Each row below holds a small network's activations on one input, seen along a few directions.
Each table varies a few parts of the input and shows all the possible inputs, shuffled.
A made-up example of a description, with smaller parts first: line(6) and (point or ring(9) or (values(3) and ring(8))).
Shared parts are said once, and a part with two or three values counts as separate values.

Other details of the inputs shift rows strongly along three fixed directions, in all tables alike. That doesn't count.

Rows:
x1: [  6 -19  17  -3   9 -16 -15 -23  -3  -9  -3 -16  32]
x2: [ 24 -15  20 -12   6 -19  -9  -9  10  -6 -23  -5  22]
x3: [-12  -4 -28  -9  10  22  18  -4 -36 -48   2 -41 -21]
x4: [  4  12 -21 -13   9  34  -1 -18 -20  -6  29 -24   9]
x5: [ 20 -21  19 -12   9 -26 -14 -24 -18 -15 -19   1   3]
x6: [ -6   4  27  21  26 -32   2  -6  11  17 -12   3  24]
x7: [ 24 -18   6 -15   6 -29 -19 -10 -15 -18 -22   5  21]
x8: [ 30 -16 -19 -28 -11  28   5  -1 -24  -6   0  -3   2]
x9: [-21  16 -23  11   6  10   0 -17   3   1  14   1 -19]
x10: [ 15 -18   2   2   9 -27  -3 -19  -7  -2 -25  -8  -2]
x11: [-30  16   0  20 -23  -1  18  34  26 -35   4   7  -4]
x12: [ -3  -3 -15  -5 -10   9  13   6  -8  25  -4 -10  -7]
x13: [-14  13   0  -1 -13   9   1  13  43   9  13  14  -6]
x14: [ 41 -16   6  -8 -10  33   5  34 -49  32 -20  12 -28]
x15: [ -8  17 -21   9  17  13   0 -13  -8   2  11  -4 -18]
x16: [ 10 -12  15  -3  35 -20  -5 -22 -27   4 -20 -14  28]
x17: [-27  11  20   7  -1 -36 -11 -23  61  -4   7 -14  20]
x18: [ -3  11 -21  -5  17  10  -4  -7 -15   5  10 -11 -23]
x19: [  2  15 -37 -35  -1  22 -17  -9 -14 -19   2 -10  -6]
x20: [-19   6 -17  -8 -16  16  -5 -13  22 -14  24   9   4]
x21: [ -7   6  -4   2 -27   0   5  -6  17   1   4  17 -21]
x22: [ 15 -14  33  20  -1 -27 -16  29   3  16 -29  35  20]
x23: [ 24   4  11 -15  26 -24 -25  -5 -16 -13 -19  -1  21]
x24: [-21  -3 -20  -2  -5  11   5  -9  -9   9  11  -4   1]
x25: [ -5 -12   0  26 -13  -9  11  20   9  27   0  21 -25]
x26: [ 35 -26  37  11  -2 -13   2  25  -7  34 -24  -4  18]
x27: [ -6 -15  19  21  16 -37 -13 -16   9   2 -21   5   6]
x28: [-30   9  26  31 -21  -2  26  35  25 -19   3  12 -23]
x29: [ 32   0  16  10  11  31   4  31 -43  29  -6  24 -18]
x30: [  1  -1 -29 -11   0  10  -1 -16 -14   0  -6 -19 -23]
x31: [  5   8   5   9  -2  25   2  12 -18  16   5  24 -20]
x32: [  9   5 -41 -30 -17  13  -8 -18 -15 -26   1  -4   0]
x33: [  3  24 -13   7  -2  19  -5  20  -3   7  10  24  -2]
x34: [-38  30   2   9 -19  -7  -4  -8  55   3  13  17 -26]
x35: [  9   9 -14 -26  25 -10 -28 -41 -20 -40 -10 -12  26]
x36: [ 11 -12  -4   0 -24  12  11   9   1  16  10  -4   3]
x37: [-33   2  -6  15 -10  11  35  27   0 -14   9 -17  -8]
x38: [ -8  -9  -1  -4  -1 -32   5 -28  12  -2 -13 -12  17]
x39: [ 29  -9  12   6   3  34   7  39 -24  28   1  26   2]
x40: [  3  -8 -17 -17 -16  14   3  -6   5 -11  19   5  -1]
x41: [-24  19  22  12   6 -38 -11 -25  55  -5  19 -11  22]
x42: [  8  -7 -14 -16  -5  32  -8  -6 -39  -3   4   5 -18]
x43: [-13   2 -14 -14  -8  27  20   6  -3 -55  15 -25   1]
x44: [ 12   8  32  26  -6   8   6  51   1  46   1  39 -28]
x45: [ 29  -9  49  15  17 -19  -3  37  12  28 -14  25  17]
x46: [-11   2  -7  -4   3   5   8  10   1  25  -1  -6  -7]
x47: [-45  31  -7  16  -6 -12  10  -1  45  20  27   4  -8]
x48: [-24  -2 -25  -5 -15   0  13 -13   5   6  18  -4  -5]
x49: [  7 -20   8 -11   1 -24  -8 -29   3 -15   5 -22  25]
x50: [-33   5  12  24 -22   5  28  28  29 -21  21 -16   1]
x51: [ 12  -4   3   4   3  25   3  10 -20  18  14  -4  10]
x52: [  3  16 -10  -6   7  25   0  -4   5  -6  21   6   6]
x53: [ 22  -4   5 -11   0 -21 -17  -2  -4  -7 -30   1  15]
x54: [ -2  -4   5  -4  27 -30 -15 -26   8  -7 -22 -18  -3]
Description of these inputs: ring(6) and (point or ring(8)).
Changing only the ring(6) part turns x7 into x40. The same change can be made to x35. Which row results? -> x39
Changing only the ring(6) part turns x2 into x12. The same change can be made to x45. Which row results? -> x47
Start at x22 and move only the ring(6) part, one step at a time. The first step leads to x20. Which rows follow, in order? -> x1, x24, x27, x42
List by row number the other rows that have the ring(6) part in common with x34. -> x5, x14, x21, x28, x29, x31, x42, x44
List by row number the other rows that have the ring(6) part in common with x15. -> x3, x9, x10, x18, x25, x27, x30, x54
Start at x26 and move only the ring(8) part, one step at a time. The first step leads to x17. Which rows follow, in order? -> x41, x4, x51, x1, x49, x36

Rows:
x55: [ 25 -21   3 -30  17 -13 -21 -31 -29 -12 -12 -20  23]
x56: [  2  11  16   9   1 -22 -10  10  23   8  -2  18  17]
x57: [ 25 -14 -10  -2  -4  12   7  15 -22  26  -2   9   3]
x58: [ 28 -20  16 -17  19 -13 -10 -25 -36 -29 -24 -19   4]
x59: [-10   8  -4  -3   4  -3  -4 -19  10 -32   0  -2  -6]
x60: [ -3   0  -8 -26   5  -1  -7 -47  -8 -48   7 -33   8]
x61: [-19  24 -30  -9 -11  21   3   3  -2 -21  14  -3 -20]
x62: [-16   6 -22  12 -23  14  22  18   9  11   7  11 -26]
x63: [ 10  -5  31  27   4 -19  -6  19  18  15 -18  35  -1]
x64: [-37  12  -4   0  -9 -36 -18 -42  47 -21   4   0  -1]
x65: [-32  24   8  17 -15 -14   7  13  47 -10  10  10   1]
x66: [ -9  11 -18  -7 -13  37   5   2   7  -8  27   2  -4]
x67: [ 11 -17  11   4 -16  19   8  35 -10  31   3   8  -1]
x68: [ -6  19 -24  -5  -7  18  -6   9  -4  -1   8  12 -16]
x69: [-30  10  10  22  14 -34  -1 -21  42 -14  16 -17  12]
x70: [ -1 -18  45  14   2 -41   0   7  21   2 -22   2  17]
x71: [ 25 -15  23  13   0  22  15  45 -20  16 -10  17  -5]
x72: [ 25   4   7   0   6  17   0  21  -2  54  -6   7 -27]
x73: [ -8   1 -31 -13 -13  24  11  -8  -1  -2  17 -13   3]
x74: [ 5  8 -9 -9 -6 25  2 20 -9  2 10 -1  5]
x75: [ -5  -3  34  29  27 -44 -14 -16   7  20 -21   3  21]
x76: [  8  -4  22  15  16  17  16  29 -36  47  -9  19  -8]
x77: [ -3  13 -25  -9 -10  30  -2  -4   5  -3  27  11  -8]
x78: [ 11  -6  -6  -5  -5  20   5  24 -15  14  -1  -3   9]
x79: [ 26 -17  12  -2  19 -21 -14   7 -24   6 -35   4  12]
x80: [-24  15  13  30 -24 -17  -1   2  49  11  11  32 -18]
x81: [-18  14  13  11 -12 -31 -11 -30  50  -9  16  11  10]
x82: [-19   9 -18  -4   6  21  13  -1  -7   6  26  -7 -18]
x83: [ -9   9 -23 -18 -18  33   2 -20  -1 -17  32 -14  -6]
x84: [ 14 -18  10   4  36 -15  -1 -12 -33 -19 -17 -41  10]
x85: [ 21  -8  -7 -24  19 -12 -18 -22 -21 -11 -13 -16  27]
x86: [  8 -13  22  28  -2 -32   3  19  18  29 -26  28   2]
x87: [-18  13 -32 -13 -15  25  11   3  -2 -14  15 -14  -8]
x88: [ 10 -17  -1 -27  15 -15 -13 -33 -28 -32 -19 -28   4]
x89: [ -3   4 -19  -5  -6  13   6  14 -14  -3  -5  -3 -14]
x90: [ 17 -18  -6  -5  -2  16  18  17 -27   6  -9  -8  -1]
What is each input in this table made of? -> point or line(5) or (ring(5) and ring(6))
Change only the ring(5) part in x64. List by row number the other rows that result. -> x55, x67, x70, x88
Change only the ring(5) part in x63. List by row number the other rows that result. -> x59, x66, x71, x77

Rows:
x91: [  6  -9  15  24 -18   9  23  54   3  31  -4  21 -13]
x92: [ -7  11 -41 -32 -18  41   2 -12 -10 -35  30 -18  -3]
x93: [-14   6  16  31 -15   0  16  39  22  15   3  25 -18]
x94: [ -3  12 -32  -4 -11  52  11  20 -24  30  26   9 -25]
x95: [-42  19  11  34 -28 -22  12  20  61   3  10  23 -10]
x96: [  4   7 -49 -34  -6  49   0 -17 -37  -1  25 -17 -19]
x97: [ 31 -31  26   0  17 -13   1  12 -32  -1 -28  -9  17]
x98: [ 26 -12  23 -10  10 -22 -20 -11   1  -5 -17   6  30]
x99: [ 15  -7  -2 -18  17 -15 -17 -32 -13 -13 -16 -12  13]
x100: [-20  18  14  31 -12 -13   2  19  45  27   7  36 -17]
x101: [ 27 -24  34  23   3   8  17  56 -24  36 -21  14  -1]
x102: [-48  26   0  18  -8 -29   3 -26  59 -24  20  -9   7]
x103: [-48  27 -32  -8  -7   7   6 -35  28 -35  33 -23  -3]
x104: [  9  -6  16  -5  16 -34 -20 -23   4  -7 -20  -1  15]
x105: [ 23 -19  25   0  18 -16  -3   4 -26 -13 -29  -7  11]
x106: [ -6  10 -31 -20  -7  16  -4 -23  -2  -6  15  -7  -9]
x107: [ 19 -11 -27 -14  -9  51  16  30 -50   5   4  -7 -20]
x108: [ -9   6   4  -7  17 -29 -18 -42  22 -13  -4 -13  18]
x109: [ -1   9  -3  17  -8  15   6  25   6  36  13  18 -13]
x110: [ 30 -23  18  -6  19 -18 -13  -8 -22   9 -22  -2  16]
x111: [ -6  -8  24   3  12 -36  -3 -19  16 -20 -14 -15  21]
x112: [ 15  -2 -10 -22  17  -2 -18 -31 -27 -17 -11 -12   4]
What is each input in this table made of? -> values(2) and (point or line(10))
Change only the values(2) part in x103. List by row number the other rows that result. -> x94
Change only the line(10) part in x102. List by row number the other rows that result. -> x91, x93, x95, x97, x101, x103, x105, x107, x111

Rows:
x113: [  1  -3   0 -14  10 -14  -9 -26   0 -28  -3 -25  15]
x114: [-1  8 -1  9 -8  4  2 14 15 14  7 17 -3]
x115: [  0  -4  -4  -5  10   7   3  -1 -15  -5   1 -13  -2]
x116: [ 23 -13  18   0  12  -7  -1   9 -17  -6 -17   1  10]
x117: [ -6   6  -5   0 -13  12   3   7   7  10   6  13 -12]
x118: [ -9  -1  29  26 -14 -14  11  30  28  18  -8  25  -3]
x119: [ 23 -10  -4  -6  -4  38   9  28 -40   9   4   1 -14]
x120: [12  0  0 -6  6  0 -6 -6 -6 -4 -3  4  4]
x121: [  0  -5   5 -11  14 -19 -11 -26  -3 -30  -8 -18  25]
x122: [  4  -2   6  -5   4  -9 -10 -16   5  -7  -3  -2   2]
x123: [ -5   2  29  21  14 -35  -5   7  18  -2 -24   5  10]
x124: [ 11  -2 -10 -12   1  10  -6  -5 -12   1   4  -8   0]
x125: [ -7   3  14   4  -2 -10   2   1  13  -8  -3   4   6]
x126: [ -3  -1   0 -11   8  -9  -7 -22  -5 -28  -1 -11  13]
x127: [ 12  -5  25   3  12 -24 -14 -12   7  -4 -12   3  14]
x128: [  9  -9  30  17  14 -27  -4   9   5  22 -19  11   7]
x129: [-21  10 -15   5 -11  10  11  -8  13  -6  15  -6  -8]
x130: [  4   2 -11 -10   1   8  -7  -9 -11  -4   5  -1   6]
x131: [ 14  -6  -4  -8  13  12  -2   2 -26  12  -3  -5  -4]
x132: [  1  -5  -2 -11   0  -1   0  -6  -7 -12  -7 -11   4]
x133: [-22  16 -14  12 -18  11   9  -1  25  15  19  11 -14]
x134: [-9  5  4 10  3 -4  0  3 13 15  5  8 -4]
x135: [ 12  -9   3   0   0   3  -4   7 -13   9  -6  11  -1]
x136: [ 24 -12  25   0   8  -4  -3  16 -16  17 -18  13   7]
x137: [ -7   2  -4   3 -11  11   5   5   7  -5   9   1 -11]
x138: [  5   2 -14 -19   0  10  -5  -9 -11  -2   2  -9   2]
x139: [  2   8 -36 -28   0  19  -6 -23 -14 -17  13 -16  -2]
x140: [-15   4   1   4   3 -12   3 -19  17 -13   4 -11   7]
x141: [  0 -10   6   3  -2 -12  -1   1   1  -6  -9  -2   8]
x142: [-29  16 -15  12 -24   0  10   4  40  -6  18   8 -13]
x143: [  2   1   3  10 -13  19  10  29  -1  12  10   8  -9]
x144: [-17   9 -18 -17   4 -16 -16 -44  16 -28   8 -16  15]
x145: [  5  -2 -15 -15   2  10   0 -12 -13 -23   1 -12  -2]
x146: [  0  -5  10 -12  12 -26  -8 -22   5 -23 -13 -19  22]
x147: [ 7 -9  9  8 -8  3  5 19 -1  8 -4  3 -6]
x148: [  3   5 -14   5 -17  25   8  23   0  19  10  21 -21]
x149: [-18  15  11  13  -7 -22  -7 -12  43   0   9   8   7]
x150: [11 -7  3 -4  1 -4 -7 -4 -4  4 -6 -2  0]
x151: [  0   5 -20  -2  -7  29   8   6 -12  17  14   2 -15]
x152: [-27  21 -28  -9 -14  10  -5 -26  19 -17  26   1  -6]
x153: [ 12  -6  -2 -10  17   2  -6 -12 -19   2  -4 -10   5]
x154: [ 20 -19  21   3  19  -9   2  12 -26   7 -20  -6   6]
x155: [  8  -2 -12  -3  -2  18   4   9 -26  17   2   3 -15]
x156: [ 24 -14  14   4  14  -2  -1  15 -27  22 -17   5  -1]
x157: [-12  15 -17 -12  -8  12  -2 -11   8  -4  14  -1  -1]
x158: [-15   6  22  23   3 -31  -2  -6  39  13  -2  12   8]
x159: [  9 -10   5   0  10   4   6   4 -17   2  -5  -9   3]
x160: [  1  -1 -22 -13  -1  24   7  -1 -32  -7   7 -14 -14]
x161: [ 4 -9  7  4 -2 -3  2  7 -5 -5 -6  4  3]
x162: [-10   5  14   9  -7  -8   5  11  19   1  -1   7   7]
x163: [  4  -5  -1   0   6  12   8   9 -16   4   2  -7  -4]
x164: [ 21 -15  15   5   6  -7   4  21 -10   7 -16   2   9]
x165: [-12   3   8  19  -7  -3  12  19  11  13   2   9  -9]
x166: [  6  -1 -11 -11   2  -2  -7 -14  -2  -7  -3  -4   1]
x167: [-26  10   6  19  -9 -17   7   0  29  -1   5   5  -6]
x168: [ -4   0 -18 -18   2  -4 -13 -32  -3 -19   2 -13   7]
x169: [ 16 -18  20   3  10 -19  -3   9 -10   0 -19  -2  19]
x170: [ -2   6 -10   7 -13  22  12  25   2   7  12   9 -10]
x171: [ -8   4 -15   2  -5  26  12  15 -10   7  16  -4 -16]
x172: [ -6   4   5  14  -5  -5   3   9   7  19   0  13 -10]
x173: [-18  19  -3  11   3 -11  -7  -4  21   1  -1   7  -6]
x174: [ -1   3 -19 -13 -13  21   2   4  -8   8   7   2 -12]
Changing only one part turns x151 into x140. The same change can be made to x122. Which row results? -> x137
Changing only one part turns x154 into x128. The same change can be made to x161. Which row results? -> x135
What is each input in this table made of? -> values(2) and (point or line(10) or (values(4) and ring(5)))
Change only the values(2) part in x171. List by row number the other rows that result. -> x134
Change only the values(4) part in x116. List by row number the other rows that result. -> x119, x125, x126
Change only the ring(5) part in x114. List by row number the other rows that result. -> x120, x139, x148, x166
